These are the activations of a small neural network, seen along a few directions. Each row is one input.
Each table varies a few parts of the input and shows all the possible inputs, shuffled.
A made-up example of a description, with smaller parts first: ring(8) and (point or (values(2) and line(4)) or ring(9)).
Shared parts are said once, and a part with two or three values counts as separate values.

Table:
row 1: [ 12 -11 -11  -2 -24  10  18  10 -17  -3 -41 -16 -33  25  -7]
row 2: [ 10  22 -23  -2  16 -13  32 -17 -23  -4  10  16  38 -11  -2]
row 3: [-16  -1 -32   3   6  33  15 -24  -6  23  21  28   0 -25  29]
row 4: [-11   3   9  13 -10   0 -45  42  25   7   8 -19   1  36 -18]
row 5: [  1  31  -6  -6  13  25 -16  16  19  43  10  23  -5   1  14]
row 6: [ -1   7  23   4  22   9 -58   9  24   1  12   0 -15 -15  26]
row 7: [ -6   1 -11 -23   4  50 -17 -13   2  44   4  17 -19  -4  24]
row 8: [  3   0  13  -7   9 -23  10 -37   5 -31   2  -1  38 -37   1]
row 9: [-13  23 -27  12  25  11  16   2   6  24  21  32  18 -12  19]
row 10: [-13  -8 -15 -26 -22  18 -15   6   0  27 -17  -9 -37  24  10]
row 11: [ 19 -19  33   4 -11 -34  18 -20  -4 -37 -16 -14  26  -1  -4]
row 12: [  8 -28  10   9 -21  -8  10   7 -12   2 -40 -25 -34  11 -17]
row 13: [ 20  15   0  -4  -9 -19  44  -1 -25 -26  -7   7  15  24 -15]
row 14: [ 19 -33   9  -9 -19 -24  36 -16 -25 -20 -11  -3  -5 -13 -15]
row 15: [-22   2   1   4  30   4 -17 -15  21 -17  15  23  17 -35  15]
row 16: [  6  21   4   3  27  17 -45  31  38  16  22   9   4   0   2]
row 17: [ 20   1  15  11  -1 -26  29  -6   6 -31   4 -13  29  25 -23]
row 18: [ -1  11  27  27 -14  -5  -2  36   5 -15  -8 -33   4  41 -30]
row 19: [ -9  19  -9  -8 -24   4 -23  34  11  22 -11   0 -13  35  -6]
row 20: [-19 -18  30   5 -12 -11 -50  31   9   0  -1 -30 -14  15  11]
row 21: [  7 -14 -12  -8  -3 -16  23 -40 -20 -11  13   4   6 -48  -6]
row 22: [ -7  -8   3 -11  13  25 -36 -17   2  29   6  15 -32 -12  11]
row 23: [  6  14  -8   0  23 -18  21 -19  15 -22  21  -3  46 -11 -12]
row 24: [-18  -9 -20  12  11  15  -1 -32  -4   9  20  29  -9 -36  10]
row 25: [-14  11 -15   6  42  11  -3  11  31  -1  29  21  28 -16  -1]
row 26: [  0 -15  41  22 -16 -14 -11  26  -8 -15 -27 -38  -3  22  -6]
row 27: [ 11  -2 -30 -10  -1  -2  31 -31 -32  -3  11  11  15 -33   9]
row 28: [-16 -22   3 -10 -15  -8 -27   3   2  21 -17 -16 -45  13   2]
row 29: [  2  26   8   8 -21  -1  20  30 -10 -11 -24 -17 -15  40 -17]
row 30: [ 22 -16 -11 -17 -19 -10  44 -10 -32 -21  -9   4  -4   0  -5]
Q: The inputs of row 3 and row 25 match in every part but one. If row 30 is changed in the same way as row 3 into row 25, which row does it become?
A: row 17
Q: What is each input in this table made of?
A: ring(5) and ring(6)
Q: A walk changes only the ring(5) part. It starts at row 28 and steps to row 20. List the rest of the walk in order.
A: row 4, row 19, row 10
Q: A walk changes only the ring(6) part. It starts at row 9 and steps to row 2. List the rest of the walk in order.
A: row 13, row 29, row 19, row 5
Q: Which other rows does row 18 become when the ring(5) part takes its other values? List them by row number.
A: row 1, row 12, row 26, row 29

Table:
row 31: [-27   3 -18 -13  22  26 -44  -8  20  33  26  22  -5 -27  25]
row 32: [ -2   6   9  18  17 -18   4  -3  10 -21  11  -3  28 -17  -6]
row 33: [-11  -6   3   5 -31  25 -27  41  -6  32 -34 -15 -58  42   3]
row 34: [ 10  -1 -17 -13 -14  -5  43 -27 -29  -7 -11   4   9  -6   4]
row 35: [  1  25  23   9   8  -3 -29  40  25  -6   0 -13   9  34  -7]
row 36: [  3 -25  18   0 -30 -15  -6   9  -7  -7 -26 -31 -26  29 -19]
row 37: [  8 -15  -7  -8 -10 -14  31 -29 -27 -15  -5   2   4 -16   7]
row 38: [ -4  11 -10   8  23   8  14  -9  10  -2  21  20  26 -11   3]
row 39: [-11   3  -1   9  23   0   2 -13  16 -10  17  14  23 -24   8]
row 40: [  8   6  -3   2  -5 -16  31  -6 -16 -19   5   0  24   0 -12]
row 41: [-17  18 -30 -10  19  28 -29  -1  19  43  31  30  -5 -16  22]
row 42: [  1 -10   4  -3 -32 -10   6  20  -7  -4 -29 -26 -28  39 -23]
row 43: [ 13   0 -21 -19   1   8  35 -34 -22   9  -2  23  -1 -24   6]
row 44: [  8 -11  27   4 -12 -15 -19  21  10  -9 -13 -27  -3  21 -12]
row 45: [ 10 -13 -11 -13   7  -1  23 -37 -20  -1   1  19  -5 -34  10]
row 46: [  6   5 -23  -7  16  18  15 -22  -3   9  17  26   5 -25   9]
row 47: [-13 -15  18   2 -27  23 -36  31  -4  30 -29 -26 -59  32   8]
row 48: [  2  15  -2  17  17 -10  14   2   4 -13  15   3  33  -3  -9]
row 49: [  6  -7   6   6  -5 -24  19  -9 -11 -27   4  -5  20 -11  -8]
row 50: [  1  15  38  10   6  -7 -43  28  30 -10   0 -18  11  23  -4]
row 51: [  6   1  13   1 -11 -11  -6  33   7  -6 -14 -22  -5  33 -17]
row 52: [ -1  -5 -14  -5  19  12   3 -28   0   0  15  20   2 -38  12]
Q: What is each input in this table made of?
A: values(2) and (point or line(4) or ring(6))
Q: Which other rows does row 49 become when the ring(6) part takes its other values? List them by row number.
A: row 32, row 37, row 39, row 45, row 52
Q: Which other rows does row 50 become when the line(4) part takes its other values? List them by row number.
A: row 36, row 44, row 47

Table:
row 53: [-20   8  -3  -1  11  19 -45  15  24  27  16   6  -9   0  15]
row 54: [-10   6 -24  -1  22  23   6 -19   3  17  20  29   6 -29  19]
row 55: [  5   0  18  10 -20 -20   7  26  -1 -18 -21 -29   0  37 -22]
row 56: [ 10 -19   2   0 -20 -22  34 -15 -28 -23 -18 -12   0  -3 -10]
row 57: [ -3   2  24   5  -6   3 -33  29  16   2 -11 -18 -15  25  -1]
row 58: [ 10   5 -19 -14  10  -2  34 -39 -15  -7  11  23  22 -30   8]
row 59: [ 12 -17  11   6 -10 -27  32 -16 -16 -33  -9 -15  15  -4 -17]
row 60: [ 15   7 -12  -8  19 -12  30 -32  -5 -17  20  21  36 -32   1]
row 61: [  8  -4  12   3 -29 -10   7  27 -12  -6 -25 -26 -17  41 -19]
row 62: [ -9  13 -17   8  29  11   2 -15   8   6  28  27  20 -33  13]
row 63: [ -1  -2  18   0 -13  11 -31  27   6  17 -19 -17 -32  27   1]
row 64: [-18   2 -11  -8   7  28 -42  12  20  36   8  10 -29   0  14]
Q: The inputs of row 61 and row 55 match in every part but one. If row 64 is changed in the same way as row 61 into row 55, which row does it become?
A: row 53
Q: What is each input in this table made of?
A: values(2) and ring(6)
Q: Which other rows does row 57 become when the values(2) part takes its other values? List them by row number.
A: row 63
